These are the activations of a small neural network, seen along a few directions. Each row is one input.
Each table varies a few parts of the input and shows all the possible inputs, shuffled.
A made-up example of a description, with smaller parts first: one of 2 separate values, together with either a single point or one of 9 places along a line or (one of 5 places around a ring, together with one of 6 places along a line).
Shared parts are said once, and a part with two or three values counts as separate values.

Table:
r1: [-13, -39, 123, -50, -3, 86, 64, -50, 11, -26, -2, 55, -8, -8, 7, -81, 66, -85, -107]
r2: [-6, -5, -28, 13, 0, -68, -12, -31, 5, -1, -20, -8, -5, -2, 33, 3, 32, 8, 43]
r3: [-28, -88, 36, 91, 87, 65, -29, 62, -52, 37, 111, -46, -31, -51, 5, 24, 50, -22, 34]
r4: [39, 109, 13, -54, -67, 42, 7, -40, 7, -35, -75, 17, 16, 52, -42, -12, -111, 53, -75]
r5: [8, 23, -97, -47, -36, -53, 22, 63, 35, 4, -8, 12, 42, 26, -36, 44, -52, 32, 22]
r6: [-2, -16, 17, 37, 29, -62, -28, -42, -9, 1, -42, -14, -28, -14, 61, -17, 77, -25, 72]
r7: [-16, -50, 71, 85, 68, 52, -42, -13, -50, 20, 53, -39, -46, -41, 29, -11, 51, -25, 20]
r8: [6, 18, 16, 14, 5, 47, -12, 11, -7, 1, 35, -23, 8, 1, -34, 13, -59, 32, -28]
r9: [24, 81, -21, -47, -54, 52, 5, 16, 11, -16, -16, 11, 28, 38, -63, 15, -122, 53, -64]
r10: [-7, -3, -65, -6, -14, -63, 9, 26, 17, 6, 7, -4, 23, 4, -8, 31, -14, 22, 37]
r11: [-21, -58, 44, -74, -18, -19, 79, -35, 42, -19, -29, 74, 6, -2, 37, -65, 113, -99, -45]
r12: [-20, -65, -4, 53, 58, -56, -19, 5, -17, 29, 22, -17, -26, -39, 55, 0, 100, -42, 78]
r13: [-31, -105, -48, 59, 70, -39, -13, 79, -17, 49, 84, -23, -12, -52, 32, 37, 96, -38, 89]
r14: [3, 13, 50, 39, 13, 42, -33, -47, -24, -7, 10, -28, -22, -5, 6, -11, -14, 22, -19]
r15: [7, -6, 86, 63, 37, 44, -47, -62, -40, -6, -7, -32, -47, -21, 35, -31, 32, -11, 3]
r16: [25, 91, -73, -77, -85, -66, 20, -22, 38, -25, -102, 40, 33, 53, -16, 4, -70, 40, -11]
r17: [14, 42, -23, -24, -23, 53, 2, 47, 8, -2, 25, -6, 24, 21, -64, 29, -102, 44, -47]
r18: [17, 60, -100, -75, -66, -57, 28, 31, 42, -9, -46, 33, 47, 41, -37, 27, -72, 38, -3]
- The inputs of r17 and r5 match in every part but one. If r3 is changed in the same way as r17 into r5, which row does it become? => r13
- What is each input in this table made of? => one of 2 separate values, together with either a single point or one of 8 places along a line
- Which other rows does r14 become when the choice among 2 separate values takes its other values? List them by row number. => r2

Table:
r19: [-25, -53, 46, -12, 32, 0, 48, -4, 18, 8, 43, 21, 4, -18, 18, -32, 75, -61, -15]
r20: [-9, 0, -60, -5, -22, -96, 1, -15, 14, -7, -29, -7, 8, 12, 28, 17, 26, 19, 53]
r21: [1, 22, -57, -3, -35, -73, -2, -24, 7, -7, -32, -2, 24, 9, 12, 21, -12, 34, 38]
r22: [7, -32, 6, 97, 77, -2, -60, 45, -35, 34, 44, -70, -32, -34, 20, 31, 25, 4, 87]
r23: [3, 26, 45, 11, -21, 19, -11, -63, -13, -26, -17, -6, -16, 11, 8, -19, -22, 24, -26]
r24: [-9, 11, -40, -32, -8, -13, 26, 37, 24, -2, 31, 4, 32, 17, -36, 19, -55, 17, -15]
r25: [-5, 22, -64, -22, -31, -6, -7, 31, -6, 8, -10, 28, 15, 6, -26, 19, -40, 20, -6]
r26: [26, 25, -44, -16, -12, -51, 8, 29, 12, -3, -40, 1, 23, 13, -3, 17, -16, 7, 47]
r27: [-7, -35, 22, 2, -3, 33, 25, -8, -25, 4, -10, 29, -18, -15, 18, -23, 47, -42, -29]
r28: [-16, -18, 42, 11, 19, -37, 0, -71, 7, 2, -13, 11, -17, -16, 55, -39, 82, -38, 4]
r29: [-14, -72, -3, 82, 71, 7, -28, 59, -26, 38, 109, -58, -10, -45, -5, 45, 27, 8, 48]
r30: [1, 46, 19, 4, -27, 14, -19, -53, -5, -11, -26, -12, 2, 17, -4, -5, -48, 46, -26]
r31: [-14, -19, -56, -34, -13, -31, 25, 44, 41, 2, 22, 9, 38, 5, -21, 26, -21, 9, 14]
r32: [-10, -12, 46, -19, -1, 56, 17, 5, 15, -14, 33, -1, 9, 1, -23, -8, -24, -4, -55]
r33: [-2, -19, -85, -22, -17, -49, 8, 46, 18, 15, -14, 24, 0, 4, 14, 28, 30, -5, 27]
r34: [8, 8, -83, -19, -29, -26, 14, 37, 2, 12, -13, 28, 16, 6, -1, 28, -11, 9, 15]
r35: [1, 5, 51, 12, -10, 16, -19, -73, -4, -25, -19, -3, -14, 0, 19, -26, 18, 1, -28]
r36: [-11, -26, 57, 2, 33, -10, 6, -15, 14, 1, -29, 15, -15, -19, 37, -42, 75, -62, 23]
r37: [14, 45, 32, -7, -7, 39, -6, -2, -12, -8, -35, -2, 7, 25, -27, 0, -53, 22, -7]
r38: [-19, -33, 19, -9, 25, 7, 13, -12, -7, 19, 9, 39, -22, -23, 39, -38, 83, -63, -10]
r39: [19, 48, -26, -15, -12, -28, 0, 24, 7, -5, -36, -5, 15, 22, -17, 8, -52, 14, 21]
r40: [2, 13, 20, -22, -8, 50, 22, 12, 15, -2, 30, -2, 23, 16, -41, 2, -51, 20, -52]
r41: [-9, -34, -55, -32, -4, -60, 41, 51, 34, 3, 29, 6, 25, 11, -10, 24, 22, -5, 27]
r42: [16, 52, 0, -12, -19, 7, -8, 13, 2, -14, -36, -9, 7, 18, -31, 4, -62, 25, 8]
r43: [10, 12, 20, -4, -17, 64, -3, -2, -13, -1, -3, 19, -16, 1, -3, -6, -13, -5, -55]
r44: [-7, -31, -10, 109, 59, -28, -61, -11, -49, 24, 59, -67, -35, -32, 31, 33, 26, 33, 76]
r45: [3, -7, 46, 12, 0, -16, 11, -71, -17, -8, -19, -4, -18, -3, 39, -36, 43, -21, -14]
r46: [27, 29, 59, -3, 1, 39, -9, -10, -2, -16, -31, -7, -10, 8, -6, -18, -18, -6, -24]
r47: [8, -4, 25, -10, 1, 58, -4, -15, -18, -7, 5, 25, -19, -5, 3, -24, 22, -24, -48]
r48: [-1, 51, -15, -3, -37, -14, -16, -42, 2, -18, -22, -10, -2, 19, -15, 4, -62, 53, -2]
r49: [0, 30, -39, -23, -34, 29, -20, 17, 1, 6, -9, 21, 3, 2, -34, 14, -50, 26, -26]
r50: [7, -8, -45, -17, -5, -72, 0, 40, 28, -3, -45, 0, 10, 7, 9, 17, 26, -5, 63]
r51: [-9, -47, -32, 86, 63, 15, -56, 50, -59, 48, 77, -41, -36, -43, 19, 37, 32, 5, 57]
r52: [10, 32, -8, -18, -17, 57, -13, 3, -11, 9, -6, 19, 0, 8, -23, 0, -41, 21, -49]
r53: [-11, -31, 49, -17, 13, 52, 26, -5, 8, -22, 36, 7, 7, -4, -16, -18, 10, -21, -49]
r54: [-16, -54, 46, -15, 17, 23, 46, -3, 3, -6, 29, 10, 6, -15, -2, -22, 38, -41, -34]
r55: [5, -15, 61, 1, 15, 14, 14, -18, -12, -3, -34, 4, -15, 1, 17, -31, 37, -47, 9]
r56: [2, 48, -40, -6, -31, -50, -17, -31, 13, -2, -26, -10, 11, 19, 2, 11, -47, 38, 5]
r57: [23, 11, 63, -2, 15, 40, -9, -19, 5, -20, -28, -5, -18, 5, 8, -34, 12, -27, -18]
r58: [1, 15, -12, -29, -19, 20, 16, 24, 26, -3, 30, 1, 26, 11, -52, 17, -58, 25, -34]
- The inputs of r44 and r22 match in every part but one. If r48 is changed in the same way as r44 into r22, which row does it become? => r42
- The inputs of r24 and r25 match in every part but one. If r31 is changed in the same way as r24 into r25, which row does it become? => r34
- What is each input in this table made of? => one of 4 places along a line, together with either a single point or one of 9 places along a line
- A walk changes only the place on the line of 9. It starts at r28 and steps to r45. List the rest of the walk in order. => r35, r23, r30, r48, r56, r21, r20
- Which other rows does r50 become when the place on the line of 4 takes its other values? List them by row number. => r20, r33, r41

Table:
r59: [5, 27, -28, -11, -23, -22, 0, -7, 5, -4, -20, 3, 10, 13, -6, 9, -29, 23, 2]
r60: [-16, -51, -9, 21, 32, -26, 0, 21, -1, 16, 29, -6, -7, -22, 22, 5, 58, -27, 38]
r61: [3, 12, -31, -22, -19, -9, 15, 18, 12, -1, 2, 7, 18, 12, -19, 13, -29, 15, -10]
r62: [16, 46, -41, -50, -46, -9, 20, 16, 23, -12, -32, 20, 27, 31, -31, 12, -59, 26, -22]
r63: [-14, -34, -6, 32, 29, -42, -14, -4, -9, 14, 4, -9, -14, -21, 36, 0, 59, -20, 54]
r64: [-3, -21, 22, 41, 32, 14, -26, -3, -21, 9, 21, -23, -22, -17, 16, 1, 24, -6, 18]
r65: [3, -2, 110, -30, -5, 74, 30, -68, 3, -26, -22, 32, -15, 1, 10, -69, 32, -50, -89]
r66: [-4, -7, -3, 8, 8, 12, -1, 18, -4, 7, 21, -6, 4, -5, -11, 9, -9, 4, 0]
r67: [0, 2, 3, 20, 6, 2, -12, -2, -11, 1, 7, -15, -3, -3, -1, 8, -9, 14, 11]
r68: [18, 57, -35, -38, -47, -17, 3, -6, 18, -18, -46, 11, 19, 33, -22, 10, -61, 36, -12]
r69: [-7, -29, 17, 29, 34, 24, -16, 16, -14, 14, 36, -14, -15, -20, 6, 2, 23, -15, 8]
- What is each input in this table made of? => either a single point or (one of 2 separate values, together with one of 5 places along a line)
